Here are a small network's activations along a few directions, averaged over the inputs that share one value of a field.
Values that are neighbours, or in one group, have similar rows; names and order tell nothing.
(in the rows, 500 means zero)
Strong random noise was added to every row along 11 fixed directions; ignore it. To show where, here is one row again and again, with new noise each time:
[494 494 520 336 458 455 496 639 622 479 470 363 219 592 481 614 508 477
 666 599 463]
[548 491 489 598 516 427 472 413 467 501 704 520 525 649 409 608 495 381
 472 504 686]
[438 568 459 367 531 547 398 554 606 578 374 384 447 384 594 526 489 534
 416 558 511]
[547 567 512 461 434 469 450 369 618 598 563 434 577 361 567 433 511 431
 429 625 555]
[343 618 506 500 531 595 457 560 418 534 555 421 445 606 492 554 595 469
 384 439 645]
[307 421 425 488 499 528 476 607 308 457 468 505 745 566 558 408 507 474
 518 605 480]
[672 427 486 461 533 267 597 637 524 479 555 518 432 600 613 396 502 579
 584 461 498]
[560 491 484 581 440 464 676 540 530 441 487 570 563 493 463 408 565 409
 565 519 511]
[397 476 398 508 451 532 685 660 688 527 229 551 647 334 575 392 648 442
 582 729 336]
[503 518 501 365 440 552 328 410 677 592 358 386 357 261 520 497 474 465
 527 655 289]
[571 498 547 405 475 501 310 423 617 605 495 413 301 444 484 512 456 465
 423 401 478]
[487 467 294 491 551 487 467 512 480 602 465 484 491 574 398 602 525 359
 504 598 504]
[610 620 551 606 556 372 629 529 619 559 549 552 474 411 675 350 669 609
 406 461 508]


Values of MAPOP:
rike: [392 538 374 528 655 503 637 812 444 516 324 559 626 575 585 531 631 630
 441 429 614]
zipu: [383 443 436 599 538 590 637 677 573 405 312 573 315 535 426 585 618 471
 656 584 279]
savar: [471 498 287 336 570 509 404 553 395 529 322 395 519 366 567 482 435 536
 584 752 303]
naf: [384 213 521 270 296 608 172 460 658 574 344 427 728 442 461 555 268 370
 525 559 482]
nolap: [599 440 482 496 430 506 546 500 739 563 430 546 388 500 429 581 493 485
 495 388 473]
mubo: [313 414 481 581 554 539 249 450 691 622 469 519 569 477 543 697 522 451
 413 680 456]
gikeb: [523 484 650 674 413 500 638 538 456 128 581 597 647 548 466 584 394 529
 629 488 652]
tet: [578 575 407 639 648 454 679 544 491 394 467 566 315 523 410 629 584 507
 633 585 424]
vagaf: [529 572 687 601 411 517 429 139 546 624 651 558 593 252 524 356 600 510
 467 632 294]
nilo: [516 630 525 367 428 466 692 609 566 621 523 397 327 563 530 466 706 537
 629 578 457]
kol: [461 468 463 559 591 536 551 569 718 613 404 582 499 558 484 678 551 537
 386 407 597]
gon: [525 644 427 556 655 522 494 326 421 514 525 496 521 387 469 606 459 512
 428 612 562]
selas: [400 485 667 544 558 557 394 443 496 422 515 530 441 461 552 518 464 595
 457 451 427]
gipa: [336 427 400 612 621 669 417 500 403 425 311 602 480 513 382 644 413 500
 419 395 378]
pevo: [632 458 348 427 426 500 379 389 375 668 517 493 656 456 505 310 416 469
 343 331 499]
fet: [461 563 450 492 547 525 520 422 497 599 546 459 415 539 447 574 543 473
 475 551 470]
lepez: [430 495 439 237 298 663 466 609 350 535 334 346 435 459 439 283 501 401
 583 424 365]
rifu: [324 634 579 536 432 570 551 446 480 500 742 433 532 669 435 715 624 453
 549 703 673]
zagar: [595 437 470 504 507 410 539 322 465 535 638 539 712 522 440 522 381 417
 502 598 620]
kanir: [583 515 379 760 691 387 681 492 645 653 517 698 503 542 553 540 667 566
 337 445 486]
kido: [511 694 592 528 610 561 525 511 198 406 521 467 403 453 552 309 529 657
 381 226 517]
diti: [753 338 326 478 533 324 421 344 520 614 609 557 519 583 438 582 297 481
 468 444 530]
soku: [517 470 551 565 380 613 630 501 460 345 430 583 602 472 310 545 468 393
 670 513 528]
nema: [486 402 601 406 436 577 287 470 470 553 437 438 259 535 349 492 466 402
 548 326 359]
Each value of MAPOP is a pair of two hidden parts, and every pair occurs once (3 first parts, 8 second parts).
Changing only the second part turns lepez into rifu. gikeb has the same second part as lepez; what does that change turn gikeb into?
> nolap
Changing only the second part turns zagar into vagaf. kanir has the same second part as zagar; what does that change turn kanir into?
> diti
Changing only the second part turns kido into nema. zipu has the same second part as kido; what does that change turn zipu into?
> mubo
Changing only the second part turns pevo into gipa. naf has the same second part as pevo; what does that change turn naf into?
> selas

Values of VUR:
lol: [480 513 599 194 413 420 529 525 295 409 629 289 452 574 628 375 361 614
 699 638 503]
vav: [381 543 635 479 380 537 639 593 637 475 551 481 494 567 575 487 576 548
 507 458 571]
sedef: [455 515 258 576 778 580 479 567 172 494 321 578 451 506 464 509 493 651
 386 314 270]
raf: [255 426 633 590 422 696 404 434 373 400 419 573 720 399 500 404 485 539
 490 493 315]
dut: [492 570 391 345 469 554 556 451 666 590 372 394 413 416 390 684 486 431
 579 668 520]
bige: [619 428 430 375 635 334 369 471 546 650 551 457 408 532 640 474 415 595
 408 482 474]
toveb: [436 476 619 533 513 513 453 536 440 306 465 553 635 396 587 530 371 696
 574 580 431]
beber: [463 555 404 468 577 486 581 709 468 498 421 471 379 581 482 568 636 526
 615 587 481]
pil: [457 597 642 478 341 457 680 464 704 671 755 456 519 652 600 394 673 408
 361 437 777]
kop: [399 582 682 443 412 545 576 519 585 350 529 387 401 456 605 473 481 563
 615 656 446]
niku: [537 593 589 645 512 549 647 516 568 318 513 613 594 436 424 652 522 513
 521 456 734]
tuzir: [454 554 505 452 497 498 721 571 654 513 445 460 555 468 541 511 556 442
 554 682 591]
zuru: [235 410 623 514 382 670 368 518 599 358 429 495 646 482 472 729 417 511
 590 708 475]
dode: [618 559 458 392 501 435 400 494 378 483 605 383 261 567 509 444 471 507
 520 471 469]
kugav: [470 539 536 178 545 566 224 576 424 528 456 227 180 544 549 552 332 579
 402 352 541]
gib: [383 560 392 694 536 523 638 654 323 459 544 609 659 665 490 455 695 463
 438 460 594]
soni: [450 547 677 428 511 427 432 441 600 396 575 385 508 371 640 539 423 573
 578 755 534]
fogu: [478 386 696 550 447 521 499 668 586 386 402 603 444 538 527 494 532 587
 533 267 452]
bopu: [641 584 578 608 424 353 571 409 584 424 684 516 567 434 601 502 546 569
 624 725 487]
muvi: [507 410 326 464 551 660 381 533 554 509 185 521 555 396 351 603 321 351
 384 370 574]
meri: [493 517 471 296 572 592 291 531 560 434 357 346 378 435 431 727 285 456
 509 527 627]
fele: [576 532 648 593 447 559 429 395 600 695 591 544 263 578 324 509 638 446
 360 113 546]
vorit: [633 587 519 414 400 479 454 383 530 493 538 411 532 297 548 425 443 477
 532 632 520]
bedam: [659 625 444 636 667 347 666 549 519 452 547 555 455 461 660 428 530 643
 415 453 580]
Each value of VUR is a pair of two hidden parts, and every pair occurs once (3 first parts, 8 second parts).
Changing only the second part turns gib into bopu. beber has the same second part as gib; what does that change turn beber into?
> niku
Changing only the second part turns kugav into sedef. bedam has the same second part as kugav; what does that change turn bedam into?
> pil
Changing only the second part turns dut into tuzir. raf has the same second part as dut; what does that change turn raf into?
> bige
Changing only the second part turns meri into fele. muvi has the same second part as meri; what does that change turn muvi into?
> toveb
